These are the activations of a small neural network, seen along a few directions. Each row is one input.
In each table, some parts of the input vary, and every possible input appears once, in random order.
Descriptions start from the smaller parts, as in this example, which fits no table here: one of 3 separate values, together with either a single point or one of 11 places along a line or (one of 4 places along a line, together with one of 8 places around a ring).
Shared parts are said once, and a part with two or three values counts as separate values.

Other details of the inputs shift rows strongly along two fixed directions, in all tables alike. That doesn't count.

A family of inputs:
x1: [ -3   5  -9 -31   7 -28 -34  -5 -37 -40 -49  59  31  -8]
x2: [-14  -6   1 -10  21  -5  -3  -8 -24 -36  -5  31  23  -3]
x3: [-27   3  22  15  42 -12  72 -17 -55   1   2   5  -1  -6]
x4: [ 26  20 -15  -7 -33  -4 -39  30  41  15 -18 -11   1   0]
x5: [ 12  20 -21 -10 -12 -16 -11  12  -1   2 -37  12  11  -6]
x6: [  4  10 -15 -33 -16  -4 -51  20   1 -38 -27  36  40  -9]
x7: [ 13  29 -37 -22  -8 -26 -29   8  14 -26 -41  33  19   7]
x8: [ 14 -24   7   9 -36  23 -30  11  40  20  24 -35 -20  10]
x9: [ -1  -3 -16 -21   5   4   0  10 -19 -20 -29  36  19  -7]
x10: [-24 -31  30  16  11   3  22 -28 -25   6  22 -18 -13   3]
x11: [  7   3 -24 -33  -2 -15 -37   8 -20 -26 -53  46  22  -8]
x12: [-17   2  20  24  26 -12  39 -26 -19  15  24 -15 -19   9]
x13: [ 17 -13   7   3 -34  38 -23  33  49  29  36 -29 -22   1]
x14: [ -2 -29   6  24   1  44  30   7  28  38  43 -37 -39  -1]
x15: [ -4  14  -1  -3   9 -20  17  -3 -27   4 -22   8   0  -4]
x16: [-28  -2  10  21  48 -17  70 -41 -52   9   4   2 -15   5]
x17: [ -3  -4  -8 -10  11  -6 -19 -14 -15 -22  -9  28   3   6]
x18: [ 32  15 -38  -8 -53   0 -41  32  62   4 -29 -14   5   6]
x19: [-10 -12   1  -2  28  -5   3 -21 -19 -14 -10  25  -5   5]
x20: [  5   7  -7   0  -9 -18  -3   1   6 -10 -25   0  13   8]
x21: [ -7  22 -10  -8   9 -32 -17 -14  -8 -24 -16  20  24   4]
x22: [ 13 -15  10   3 -32  25 -39  17  34  34  29 -36 -23  -1]
x23: [ 25 -19 -12  -5 -43  21 -44  24  57  14   0 -20 -14   8]
x24: [-25 -22  28  20  34   4  28 -36 -33   5  29  -5 -23   6]
x25: [ 34  15 -11 -29  16   4 -18 -30 -19 -22  -3  40  17 -36]
x26: [-33   0  24  18  57 -16  73 -28 -55 -12   8   8   5   1]
x27: [-28  -6  28  21  20 -20  40 -31 -36   3  12 -21   3   4]
x28: [ -3 -30  16  28   7  35  26 -11  19  44  46 -41 -59   9]
x29: [ -1  -2  27  27  -2  22  43  12  21  46  44 -51 -30   3]
x30: [-32   4  35  15  34 -24  44 -33 -62  10  10  -9   1  -6]
x31: [ 25  -9 -11  -3 -40  41 -28  41  57  25  15 -23 -20  -3]
x32: [ -5 -33  35  27   7  32  27  -5  -2  54  43 -45 -52   1]
x33: [ 25   3 -10 -17 -42  12 -71  27  38   2  -9  -2   1  -1]
x34: [  1  18  28   7  60 -12  70 -64 -70   2  25  11   3 -32]
x35: [ 29  28 -29  -8 -42  -6 -65  24  63  -3  -7  -7   9   9]
x36: [ -6  18  -8  -4  10 -16   7   3  -6 -25  -7  17  23   1]
x37: [  0  18 -29  -9   6 -11  10   9  -3 -22 -27  23  25  -3]
x38: [ 11   5 -37 -30 -11   4 -37  22  17 -37 -32  40  23  -4]
x39: [ 30   7 -21   4 -52  10 -28  31  69  22  -2 -38 -17  10]
x40: [ -8  14  -1  -7   1 -34  -4 -13 -22 -31 -31  17  31   5]
x41: [-27   4  23  21  33  -8  49 -19 -30  -3  25 -11   4   0]
x42: [ -5 -38  31  28  -8  26  23 -10  15  39  47 -48 -45  11]
x43: [  0  -2 -12 -13  -2  -4 -43  -7   3 -22  -7  19  11   2]
x44: [ -2   4 -25 -31  15 -13 -25   5 -14 -55 -42  60  39  -4]
x45: [-33  -1  26  23  62 -25  69 -47 -63  -3   4   8  -8   8]
x46: [ 19  12   7  12 -40   8 -29  23  47  38  22 -42 -20   1]
x47: [-3 20  7 -2 -3 -8  2 10 -3 -7  1  0 19 -2]
x48: [ -3  15   6  -1   1 -10  13  11  -5  -1   2   3  14  -2]
x49: [ 25   4 -15 -20 -41  20 -61  39  43  -8   0   5  14  -2]
x50: [ -1  18 -22  -6   7 -10  11  10  -2 -21 -18  16  17  -3]
x51: [  0 -27  27  19  -2  44  24  12  18  43  48 -42 -39   2]
x52: [-16  -1  17  19  21   4  68  -6 -27  24  15 -16 -11  -3]
x53: [ -7  34 -12 -26   2 -32 -20   7 -26 -45 -39  39  58  -9]
x54: [-27 -33  19  10  34  -5  54 -34 -55  -1   0   6 -15   3]
x55: [ 25  10   1  11 -41  10 -28  28  51  41  19 -42 -22   3]
x56: [-12   4 -17 -30  21 -21 -18  -4 -33 -61 -38  66  45  -5]
x57: [ 18   0   1  14 -39   5 -14  17  49  25  18 -42 -16  12]
x58: [ -9  15   2   3   7  -8   4   2   1 -15  10  -5  19   0]
x59: [ 21 -18 -17   9 -25  39 -20  14  54  37  25 -31 -42  10]
x60: [-11   7 -19 -32  10 -14 -33  -1 -25 -58 -28  51  47  -6]
x61: [ 15  -7 -21 -16 -18   8 -30  16  10   7 -26  12  -2  -5]
x62: [-11 -45  27  35   3  31  51 -17   3  48  37 -48 -51   6]
Each input here is: one of 2 separate values, together with either a single point or (one of 5 places around a ring, together with one of 6 places along a line).
Q: Changing only the choice among 2 separate values turns x14 into x37. The same change can be made to x10. Which row results?
A: x27
Q: Changing only the choice among 2 separate values turns x12 into x17. The same change can be made to x35. Which row results?
A: x24
Q: Which other rows does x50 become when the place on the ring of 5 takes its other values? List them by row number.
A: x3, x7, x15, x39
Q: Which other rows does x30 become when the place on the line of 6 takes its other values? List them by row number.
A: x4, x5, x15, x46, x55
Q: Start at x19 and move only the place on the ring of 5, one step at a time. The first step leads to x44. Which rows follow, in order?
A: x51, x32, x23
Q: Which other rows does x58 become when the choice among 2 separate values takes its other values? List them by row number.
A: x60

A family of inputs:
x63: [ -8 -36  36  14  -6  43  -7   9  11  22  51 -34 -30   1]
x64: [  0  -8 -30 -24  28  -9   4 -17 -45 -36 -48  69  18 -11]
x65: [-31 -14  16  15  54   0  73 -30 -41  -8  16   6  -4  -1]
x66: [-30 -25  38 -10  40 -15   8 -50 -79 -16   1  31  11 -16]
x67: [ -3 -28  24  17  -6  34   2   2  21  19  58 -33 -25   3]
x68: [ 12  29 -34 -22  14 -17  11   4 -15 -18 -43  42  17 -10]
x69: [-33   1  -4  -2  -2 -53 -17  -6 -29 -37 -51  27  34  21]
x70: [ 19  -4 -41 -12 -43 -15 -38  25  33   6 -64   3  -7  27]
x71: [-20 -25   7  33 -22   8  20  13  26  32   6 -48 -38  31]
x72: [ 23  25  11   9 -20   4 -21   1  33  29  33 -34  -8   0]
x73: [ 11  35 -14 -11 -16 -11 -30  24  25 -20  -2   9  30   0]
x74: [ 26 -18 -25 -36 -19  20 -41  23  13  -7 -31  37  -9 -10]
x75: [-16  -4  39  16  50 -14  40 -58 -53  -4  27   1  -7  -2]
x76: [ -7 -10  21  26  13  19  19  -7  22  15  51 -35 -18   1]
x77: [-16  30 -24 -20  29 -27  20   1 -33 -42 -38  46  44  -7]
x78: [ -1 -34   9  -4  -7  42  -8  22  19   9  19  -9 -24   0]
x79: [-16 -30  13  12  17  31  36  -7 -11  10  36  -7 -25   2]
x80: [  5  -6 -15   5  25  10  35 -17  -9   8  -4   7 -18  -5]
x81: [ 22  32  13  10 -29  -3 -16   5  30  31  28 -47  -2 -12]
x82: [  6  19  -6   9  12  -9  49   0 -17  21 -13  -4  -3 -14]
x83: [ -5  25  21  10  -2 -13  25   7  -3   3  19 -21  18  -4]
x84: [ 25  37 -30 -15 -40  -2 -20  47  47  -2 -16  -6  31  -5]
x85: [ 10   5 -11  -2 -44 -34 -69   5  30  -1 -35 -10   5  20]
x86: [ 27   4 -14 -18 -26   9 -75   1  27 -13   1  11  10  -7]
Q: Changing only one part turns x66 into x74. The same change can be made to x75. Which row results?
A: x80
Q: What do these inputs look like to the network?
A: one of 4 places along a line, together with either a single point or one of 5 places along a line
Q: Which other rows agree with x83 in the place on the line of 4? List them by row number.
A: x63, x67, x69, x73, x76
Q: Start at x78 and move only the place on the line of 5, one step at a time. The first step leads to x79. Which rows follow, in order?
A: x65, x77, x84
Q: Which other rows does x70 become when the place on the line of 4 takes its other values? List them by row number.
A: x69, x71, x85
